A small network was shown many inputs. Here are its activations along a few directions, one row for each input.
In each table, some parts of the input vary, and every possible input appears once, in random order.
A made-up example of a description, with smaller parts first: one of 6 places along a line, together with either a single point or one of 9 places around a ring or (one of 3 separate values, together with one of 5 places around a ring).
Shared parts are said once, and a part with two or three values counts as separate values.
(in the rows, 128 means zero)

Table:
row 1: [170 156 133 208 140 124 157 125 160  79 101 119 140 131 145 102 151 100
 165]
row 2: [106 124 122  97 131  90 129 102 119 140 107 157 135 137 128 121 134 145
  87]
row 3: [139 105 137 123 154 165 111 154 120 120 130 135 121 115 111 159 118 126
 132]
row 4: [133 128 150 112 117 138 126 109 106 149 140 127 100 133 128 160 141 124
 118]
row 5: [126 129 123  79 115  76 136 131 145 145 137 122 152 136 131  99 142 183
  97]
row 6: [105 144 119 124 133 128 129 142 136 107 108 104 142 134 132 163 110  87
 132]
row 7: [120 123 139 144 155 108 124 141 122 116 104 111 104 108 130 184  91 107
 163]
row 8: [169 111 127 159 136  87 146 115 136  97 123 164 106 156 150  34 145 129
 120]
row 9: [117 130 134 117 103 135 127 104 142 161 157 110 133 134 132 131 131 134
 106]
row 10: [118 126 126 117 113 146 122 112 121 158 135 120 112 123 142 139 143 114
  93]
row 11: [117 119 126 117 119 160 105 146 151 131 139 135 151 127 125 138 120 132
 141]
row 12: [123 131 135 125 152 120 119 133 124 107 109 101 125 124 126 174 101 102
 156]
row 13: [111 150 102 126 131 131 132 145 128 123 137  99 165 133 131 139 107  99
 149]
row 14: [106 107 127 121 120  96 134 102  69 112 122 161 114 111 108 130 127 140
 109]
row 15: [105 138 117 114 124 159 101 155 154 141 151 124 158 121 122 111 140 151
 153]
row 16: [128 106 115 121 124 166  98 145 137 123 116 138 130 119 120 149 117 113
 126]
row 17: [132 103 141 137 155 155 134 171 114 125 127 146  99 107 111 169 110 128
 136]
row 18: [125 113  99  92 122  92 140 108 122 148 132 143 146 135 133 106 124 165
 100]
row 19: [109 118 144  99 142  94 131  91  97 122 123 157 132 129 116 129 132 147
 105]
row 20: [104 164 106 125 126 119 125 152 140 140 142  88 176 134 112 118 126 112
 161]
row 21: [187 142 129 182 130 168 143 132 161  87 116 156 113 110 130  78 141 117
 156]
row 22: [132 125 142 129 115 136 141 130  82 152 140 139  81 125 135 166 139 127
 127]
row 23: [176 132 147 186 114 155 152 112 132 125 111 120 103 145 152  55 143 129
 131]
row 24: [111 150 131 117 103 123 111 117 154 162 165  94 135 144 122 116 139 161
 111]
What is each input in this table made of?
Answer: one of 4 places along a line, together with either a single point or one of 5 places along a line
The inputs of row 13 and row 9 match in every part but the place on the line of 4. If row 1 is changed in the same way as row 13 into row 9, which row does it become?
Answer: row 23
Change only the place on the line of 4 in row 15. List by row number the other rows that result.
Answer: row 5, row 20, row 24

Table:
row 25: [112 135 120  97 108 100 125 111 132 158 156 126 149 135 125  99 147 170
 104]
row 26: [ 90 140  87 105 125 151 102 150 157 135 141  81 177 130 114 154 103 111
 158]
row 27: [ 99 137 110 111 119 158 108 147 146 140 137  99 153 123 111 171 113 115
 146]
row 28: [123 116 136  98 107 114 129 107 109 157 146 149 120 135 128 105 146 164
  92]
row 29: [119 112 140 125 140 150 121 135 103 130 121 122  98 113 116 198 106 111
 140]
row 30: [111 112 137 129 159 123 127 145  83 112 112 131  98 108 117 204 100  96
 145]
row 31: [113 120 131 117 125 163 111 144 128 141 130 113 115 120 118 187 112 109
 134]
row 32: [204 152 159 238 157 170 145 170 188  54  91 133 114 128 146  80 132  84
 195]
row 33: [108 142  98  90 111  90 128 121 146 158 151 102 171 144 132  92 134 162
 111]
row 34: [128 103 132 100 120 105 133 101  97 145 133 165 108 129 131 116 141 154
  87]
row 35: [122 102 130 103 139  87 136  99  85 126 115 171 114 121 130 121 133 147
  83]
row 36: [206 166 158 224 125 125 170 106 163  79 102 146 118 149 168  11 169 112
 141]
The inputs of row 29 and row 34 match in every part but one. If row 31 is changed in the same way as row 29 into row 34, which row does it become?
Answer: row 28
What is each input in this table made of?
Answer: one of 2 separate values, together with either a single point or one of 5 places along a line
Change only the choice among 2 separate values in row 25. List by row number the other rows that result.
Answer: row 27
